Q:
array([[ 263.30,   88.77,   93.61, -153.35,  281.53, -214.93, -151.47,
        -140.15,  288.82,  274.51,   88.62, -191.50,   83.64, -172.60,
          21.98,   93.29],
       [ 165.17,  133.98,  178.05, -173.90,  163.92,  269.63, -261.39,
        -206.79,  166.60,  142.40,  116.88, -197.31,  141.57, -205.88,
         191.91, -143.65],
       [ 291.09,  -21.38, -135.67,  280.23,  291.99, -220.86,  274.48,
         276.21,  273.24,  297.19,   -9.36,  277.95, -113.64,  295.75,
        -189.67,  284.06],
       [ 222.55,   25.28,   39.99, -181.41,  267.22,  -49.62, -165.73,
        -172.86,  226.31,  247.18,   56.37, -222.29,   -7.33, -185.56,
          17.58,  -28.42],
       [ 211.51, -176.25, -239.83, -174.58,  215.94, -248.63, -190.66,
        -160.96,  220.69,  194.77, -109.13, -185.11, -188.74, -161.44,
        -242.32,  -73.00],
       [ 152.16, -238.35, -262.99,  280.25,  197.77, -275.33,  289.15,
         280.78,  198.99,  258.80, -161.84,  268.19, -252.53,  276.65,
        -240.54,  283.24],
       [ 212.39, -196.68, -216.09,  -84.94,  263.46, -245.60,  -90.27,
         -40.35,  245.60,  253.24, -156.58,  -27.28, -225.73,  -67.58,
        -240.73,  102.88],
       [  81.59, -261.05, -247.25,  -67.59,  164.65, -245.09,  -42.07,
         -45.49,  138.76,  164.45, -214.49,  -75.67, -242.45,  -84.35,
        -264.66,   38.68],
       [ -86.94,  -34.18,  -55.40,  287.08, -160.75,  222.19,  275.71,
         280.04, -147.40,   10.92,   -8.20,  294.15,  -45.78,  296.84,
         143.24,  271.19]])
A: -172.60

Q:
array([[-1.242, -0.743,  0.077,  0.910, -0.551, -1.192,  0.459, -0.698,
        -0.935,  1.648],
       [ 1.670,  1.443,  1.446, -0.231,  1.369,  1.301, -0.367,  0.999,
         0.718, -0.970],
       [ 1.693,  1.912,  1.002,  0.378,  1.423,  1.318,  0.010,  1.010,
         0.696, -1.275],
       [ 0.180, -0.081,  1.148, -1.957,  0.241, -0.014, -1.829, -0.524,
        -0.299, -0.365],
       [ 1.301,  1.011, -0.185,  1.740,  0.787,  1.403,  1.971,  1.695,
         1.470, -0.020],
       [-0.504,  0.164,  0.906,  0.807,  0.198, -0.755,  0.012, -0.466,
        -0.927,  0.883],
       [ 2.149,  1.636,  0.642,  0.379,  1.380,  2.013,  0.602,  1.735,
         1.601, -1.219],
       [ 0.505,  0.521, -0.725,  2.317,  0.282,  0.719,  2.395,  1.243,
         1.014,  0.640],
       [ 1.320,  0.774, -0.635,  1.187,  0.581,  1.557,  1.820,  1.668,
         1.763, -0.308],
       [ 0.517,  0.707, -0.686,  2.401,  0.343,  0.682,  2.311,  1.174,
         0.887,  0.498],
       [-0.869, -1.086, -0.098, -0.426, -0.674, -0.684, -0.179, -0.521,
        -0.312,  1.146],
       [ 1.123,  1.249,  1.230, -0.846,  1.058,  0.741, -1.091,  0.216,
         0.145, -1.190]])
A: -0.698

Q:
array([[ -18.9,  193.6,  195.7,  198.6,  -75.7,   31.9,  175.9,   89.5,
           8.7,   88.3,    4.3,  156.3,  121.4],
       [ -30.1,  -13.4,   65.4,  143.4,   49.4,  -33.5,  -45.9,   83.5,
          96.1,  168.1,   12.1,  144.7,   66.3],
       [ -89.8, -166.8,   20.7,  101.9, -229.1,   29.4,   89.9,   75.3,
         151.1,  110.8,  -31.5,  155.2,   48.6],
       [  43.5,  121.2,  -32.6,  166.7,  243.6,   95.4,   68.5,   27.8,
          27.7,   78.3,  181.5,   10.4,   -2.7],
       [   0.9,  -50.2,  -62.1,  143.5,  -41.0,  -62.5, -108.7,   16.8,
          34.1, -166.6,  206.3,  225.1,  295.9],
       [ 221.9,  -58.9,  -51.5,  166.3,  -48.5,   84.7,  143.9,   -9.7,
          98.3,  108.0,  167.5,  156.2,   42.3],
       [ -91.2,   94.7,  245.0,   -4.4,   69.6, -109.4,  121.9,  162.0,
          30.5,  -35.8,   49.3,  142.4,   62.6],
       [ -17.7,  114.4,   69.2,  116.0,   28.8, -102.3,   87.1,  -28.7,
         -95.6,   43.5,  194.9,  157.3,  194.4],
       [ 134.8,  -56.4,   11.1,   51.3,   86.8,   95.4, -107.4, -134.6,
         -50.5, -114.6,   54.3,  209.5,  138.3],
       [ -23.8,  -12.6,  103.6,  -37.0,   99.6, -154.4,   -9.2,  -64.0,
          68.0,  -15.6,   39.1,  140.7,   23.7],
       [ -31.8,    7.2,  -16.8,  243.0,   11.0,   14.4,   69.4,  -40.3,
          88.4,   61.0,  104.4,   68.5,  -15.9]])
A: 4.3

Q:
array([[ 227.1,  114.5,  211.1,  257.7,  221.3,  158.2,  202.9,  118.6,
         204.3,  247.6,  -54.8,  112.5,  216.7,  165.9,   95.0],
       [ 266.3,  239.5,    3.5,  251.4,  243.1, -161.6,  266.3, -212.9,
        -201.0,   94.1,  127.0,  245.9,  191.1,  202.1, -200.7],
       [-188.9, -154.4, -174.2, -210.9, -186.6,  106.1, -163.0,  -58.3,
         -36.4,  -58.7,  196.2, -182.1, -230.3, -216.8, -139.0],
       [ -14.1,    7.4,  -95.3,   -8.1,   86.9,  238.2,   52.0,   85.3,
         152.6,  239.2,  251.3,  -16.6, -123.5,    4.9,   91.6],
       [  99.7,   16.8,  120.9,   25.9,   25.2, -199.7,   22.6,  -37.2,
          23.4, -210.7, -178.3,  -37.0,  134.9,  -76.2, -176.4],
       [ 126.7,   -4.6,  203.0,  229.8,  131.7,   13.8,   81.9,   87.5,
         119.7,  107.3, -207.8,  -18.2,  203.3,   52.0,  110.8],
       [ 249.6,  232.1, -100.4,  205.6,  253.1,  -80.9,  237.3, -226.3,
        -212.1,  148.2,  230.6,  255.9,   60.3,  212.8, -218.0]])
A: 216.7

Q:
array([[  67.840,  -47.769,  -48.680,   23.096,  -16.169,   50.491,
          69.859,   28.435,  -88.831,  -28.302,   96.835,  -60.985,
          54.351],
       [-153.515,    9.374,   36.663,  156.236,  -10.867,  -21.592,
         -15.849,   37.456,   72.852,  -89.133,   48.780,   29.694,
         -73.381],
       [  28.593,   74.530,   33.496,  -62.860,  -15.046, -119.254,
         -96.716, -122.813,   71.432,   87.140,   57.618,   29.289,
         149.867],
       [ 109.073,  132.281,  -26.242,   33.795,   -1.001,  -43.504,
         103.514, -100.392,  -34.725, -153.933,  132.686,   68.931,
         -38.659],
       [  42.090,   68.545, -118.618,   24.139,  115.593,   53.298,
         -88.176,  -71.422,   20.834,  110.459,   48.384,  -51.337,
         -81.222]])
A: 96.835

Q:
array([[ 0.09,  0.24,  0.12,  0.10,  0.28,  0.24,  0.04,  0.01,  0.20,
        -0.07, -0.06,  0.07,  0.02],
       [-0.15,  0.12, -0.07,  0.20, -0.06,  0.30, -0.10, -0.08,  0.30,
         0.06,  0.10,  0.07,  0.12],
       [ 0.18, -0.06,  0.08,  0.16, -0.08,  0.28, -0.05,  0.29,  0.12,
        -0.17,  0.24,  0.16,  0.01],
       [ 0.20,  0.01, -0.10,  0.22, -0.16,  0.29, -0.17,  0.00,  0.28,
         0.08, -0.15,  0.06,  0.06],
       [ 0.22,  0.27,  0.11,  0.21, -0.16,  0.28,  0.19,  0.18,  0.05,
         0.15, -0.02, -0.04, -0.09],
       [ 0.21,  0.15,  0.07,  0.03, -0.07, -0.06,  0.17, -0.10,  0.13,
        -0.15, -0.12,  0.22,  0.16],
       [ 0.26,  0.19,  0.30,  0.21,  0.25,  0.02,  0.09,  0.03,  0.02,
         0.18, -0.16, -0.06,  0.08],
       [-0.11,  0.23,  0.18,  0.14, -0.03, -0.14,  0.07,  0.20, -0.07,
         0.25,  0.01, -0.05,  0.11],
       [ 0.08,  0.14,  0.16, -0.02,  0.24,  0.24, -0.06,  0.09, -0.12,
        -0.14,  0.25,  0.19,  0.16],
       [ 0.26, -0.09, -0.10,  0.10,  0.06,  0.19,  0.11,  0.06, -0.09,
        -0.08,  0.16, -0.08,  0.14]])
A: -0.06

Q:
array([[-0.051, -0.054, -0.049, -0.048, -0.047,  0.212, -0.063, -0.096],
       [-0.057, -0.089, -0.038, -0.032, -0.051,  0.176, -0.081, -0.085],
       [-0.056, -0.042, -0.073, -0.057, -0.055, -0.074, -0.034, -0.028],
       [-0.056, -0.036, -0.072, -0.059, -0.049,  0.225, -0.033, -0.053],
       [-0.044, -0.077, -0.014, -0.049, -0.053, -0.228, -0.078, -0.044],
       [-0.062,  0.013, -0.118, -0.057, -0.039, -0.228, -0.009, -0.124],
       [-0.056, -0.051, -0.065, -0.049, -0.056, -0.264, -0.045, -0.036],
       [-0.058, -0.081, -0.043, -0.034, -0.050, -0.006, -0.071, -0.079],
       [-0.060, -0.064, -0.060, -0.043, -0.049,  0.076, -0.052, -0.064],
       [-0.062, -0.048, -0.087, -0.044, -0.053, -0.192, -0.046, -0.080],
       [-0.053, -0.075, -0.044, -0.033, -0.053, -0.140, -0.078, -0.087],
       [-0.060, -0.030, -0.093, -0.044, -0.050,  0.196, -0.037, -0.097]])
A: 0.212
